A small network was shown many inputs. Here are its activations along a few directions, one row for each input.
In each table, some parts of the input vary, and every possible input appears once, in random order.
A made-up example of a description, with smaller parts first: ring(5) and (point or ring(11) or (values(3) and line(4))).
Shared parts are said once, and a part with two or three values counts as separate values.

Other details of the inputs vary at random and push rows far along two fixed directions, the same in every table; ignore that.

Table:
row 1: [-10   8  21 -43  16  19  -6   4 -63   7  54  10  -7 -28 -13]
row 2: [ 15  15  21 -32   1   2  -1  22 -72  -6  18  14 -35 -31 -22]
row 3: [  1   0 -39  44  10 -35  12  -3  77  -7 -79   2  33  40  17]
row 4: [  5  -1  31 -20 -10  22 -32   6 -57   9  20  22 -34 -35   3]
row 5: [ 60  -3 -22   2 -12 -24  22 -16  35 -39  12 -26 -14  55 -35]
row 6: [-54  29   8  16  32 -24 -10  28  -4  29 -50   1  54 -25  32]
row 7: [-58  16 -19  31  44 -22   1   7  21  28 -66  -6  49  -9  45]
row 8: [  4   0  22 -18 -17  19  -6   9 -60   6  32  18 -41 -31 -18]
row 9: [ 33   4 -16   4 -21  -4  14 -26   3 -40  31 -15 -36  27 -16]
row 10: [ 32 -17 -36  10 -24 -14  14 -37  56 -54  52 -74 -17  69   0]
row 11: [-42  14 -34  37  -1 -31   6 -12  73  -7 -39 -31  53  30  35]
row 12: [-64  20   3  27  12   0 -22  24   4  37 -35   5  43 -20  35]
row 13: [ 22 -12  36 -25  -2  26  -3   4 -53  23  31  36 -24 -27 -30]
row 14: [ 14 -24  28 -28  -4  29 -12  14 -27  10   6  29 -19 -34 -13]
row 15: [-33   2   2  40  17   8  -5  11  34  45 -81  46  40 -19  34]
row 16: [ 21 -10  34 -50  -3  20  -6   4 -48   6  23  46 -13 -26 -30]
row 17: [-26   2  15  44   6   1 -32  22  32  36 -69  32  35 -22  36]
row 18: [-11 -10  29 -51   9  35  -9   6 -54  15  46  -9 -18 -33  -3]
row 19: [ 56 -12 -30   1 -28 -24  23 -27  53 -45  32 -10 -25  45 -29]
row 20: [ 36 -21 -52  12 -26  -1  52 -41  51 -53  62 -91 -23  72 -28]
Each input here is: line(4) and line(5).
Changing only the line(5) part turns row 19 into row 16. The same change can be made to row 5. Which row results?
Answer: row 3
Which other rows does row 20 become when the line(5) part takes its other values? List them by row number.
Answer: row 8, row 12, row 13, row 15

Table:
row 21: [-18 -13 -21  37 -11  -1   5 -17  68   3 -27 -22  27  23  26]
row 22: [ 13  -8  22 -16  11   6  -6  15 -29  15   1  15  -5 -10 -18]
row 23: [-25  10 -34  45 -15 -12  19 -22  56  -8 -21 -22  19  30  22]
row 24: [ 40  -3  26  16 -34  27 -27   5 -14   9  -3  63 -45 -24  -2]
row 25: [ 68 -24   4   3 -51  39   3 -29   0 -32  80   2 -77  10 -25]
row 26: [ 49 -20  14 -48  -3   7  -1   0 -38 -28  34 -12 -42   2 -27]
row 27: [ 15 -11  15 -33   9   5 -15  15 -26   2  -9   5 -16 -24  -1]
row 28: [-61  30  19  -2  28   6 -23  26 -31  45 -24  41  40 -48  28]
row 29: [-17  -1 -27  25   6 -12  -1  -9  68   0 -20 -24  35  25  28]
row 30: [ 11  -2  15 -25  10  -2 -10  12 -37  -4  -8   9 -13 -20  -4]
row 31: [-25  -6 -23  44  -9  -7  10 -20  58  -4 -24 -21  28  27  24]
row 32: [-43  38  22  -6  32 -12 -16  31 -32  45 -46  66  39 -50  16]
row 33: [ -3   4 -23  50   6 -31  10  -2  54  -1 -52 -10  30  33  13]
row 34: [ -9   4 -30  46 -11 -23  16 -16  67 -11 -53   0  26  34   9]
row 35: [-60  15  29  11  28  15 -26  31 -39  54 -32  28  33 -53  30]
row 36: [ 55   0  -8 -34 -15 -11  21 -18 -34 -50  50 -27 -53  19 -38]
row 37: [ 31 -29  17 -40 -13  16   3  -5 -22  -1  29  14 -22  -4 -38]
row 38: [ 34   5 -44  21  -9 -36  29 -27  65 -48   5 -28   7  63 -15]
row 39: [  4  -7  26 -45  19   8 -15  21 -31  22   3  37   9 -31 -14]
row 40: [-20  28  21   4  18  -9  -5  21 -42  31 -24  37  10 -34  -4]
row 41: [  0   2 -25  28  11 -26   4  -2  71  -7 -46   0  38  34  17]
row 42: [-44  29  31  10  30   0 -21  39 -44  55 -59  53  30 -53  15]
row 43: [  7 -10  16 -14  11   4  -8  17 -18  23 -10  16   2 -17 -11]
row 44: [  2 -12  20 -20  -3   8  -1   2 -25   9   1  30  -2 -14 -23]
row 45: [ 36 -20   5 -46  -8  14   7 -15 -21 -27  85 -27 -28  20 -34]
row 46: [ -6 -11  17 -15   6  19 -10  12 -25  21  22  -7  -3 -20  -2]
row 47: [-25 -11  27 -14   1  30 -13  10 -24  30   4  18   7 -28   6]
row 48: [-16  17   8  -4   5   7   3   7 -42  14  26  -1  -7 -18  -5]
row 49: [ -5   7 -28  32  10 -33   8  -5  64 -10 -44   2  40  31  14]
row 50: [  1  15 -36  43   1 -33   8  -5  55 -23 -62 -20  15  29  27]
row 51: [-15  -4 -28  31  -2 -10  -4  -4  62  -9 -34 -44  11  16  42]
row 52: [-21  15 -33  51  -1 -17  10  -7  46  -5 -22 -34  20  32  23]
row 53: [ 35 -18   0 -38 -14  11  10 -18 -37 -43  76 -47 -51  12 -25]
row 54: [-19  18  -3  -5   2   0  -2   4 -28  -3   8 -13 -14 -16  17]
row 55: [ -2   6  15 -16  -6   3   8  -1 -31   7   1  32  -9 -17 -23]
row 56: [-16  11   8 -17   3  11 -10   9 -42  -1  14 -10 -17 -24  10]
row 57: [ 42 -22   3 -44 -17  19   6 -13 -31 -39  75 -48 -54  12 -24]
row 58: [ -7  -7  19 -11   7  20  -9  13 -30  18  21  -6  -4 -15  -3]
row 59: [-65  15  24  10  10  21 -20  19 -29  49 -35  40  32 -49  27]
row 60: [ 43 -31  10 -30 -19  12  12 -14  -9 -22  38   0 -29  20 -44]
row 61: [ 17  10 -47  16 -14 -24  33 -33  48 -42  38 -47  -4  57  -6]
row 62: [ 17  -8 -25   0  -7 -11  17 -26  29 -33  45 -37   0  40 -10]
What is each input in this table made of?
Answer: values(2) and (point or (values(4) and line(5)))
Changing only the values(2) part turns row 39 into row 29. The same change can be made to row 27. Which row results?
Answer: row 51
Changing only the values(2) part turns row 42 into row 52. The same change can be made to row 55. Which row results?
Answer: row 23
Which other rows does row 21 become when the values(2) part takes its other values? List them by row number.
Answer: row 37
Which other rows does row 48 become when the line(5) part takes its other values? List them by row number.
Answer: row 35, row 46, row 52, row 58
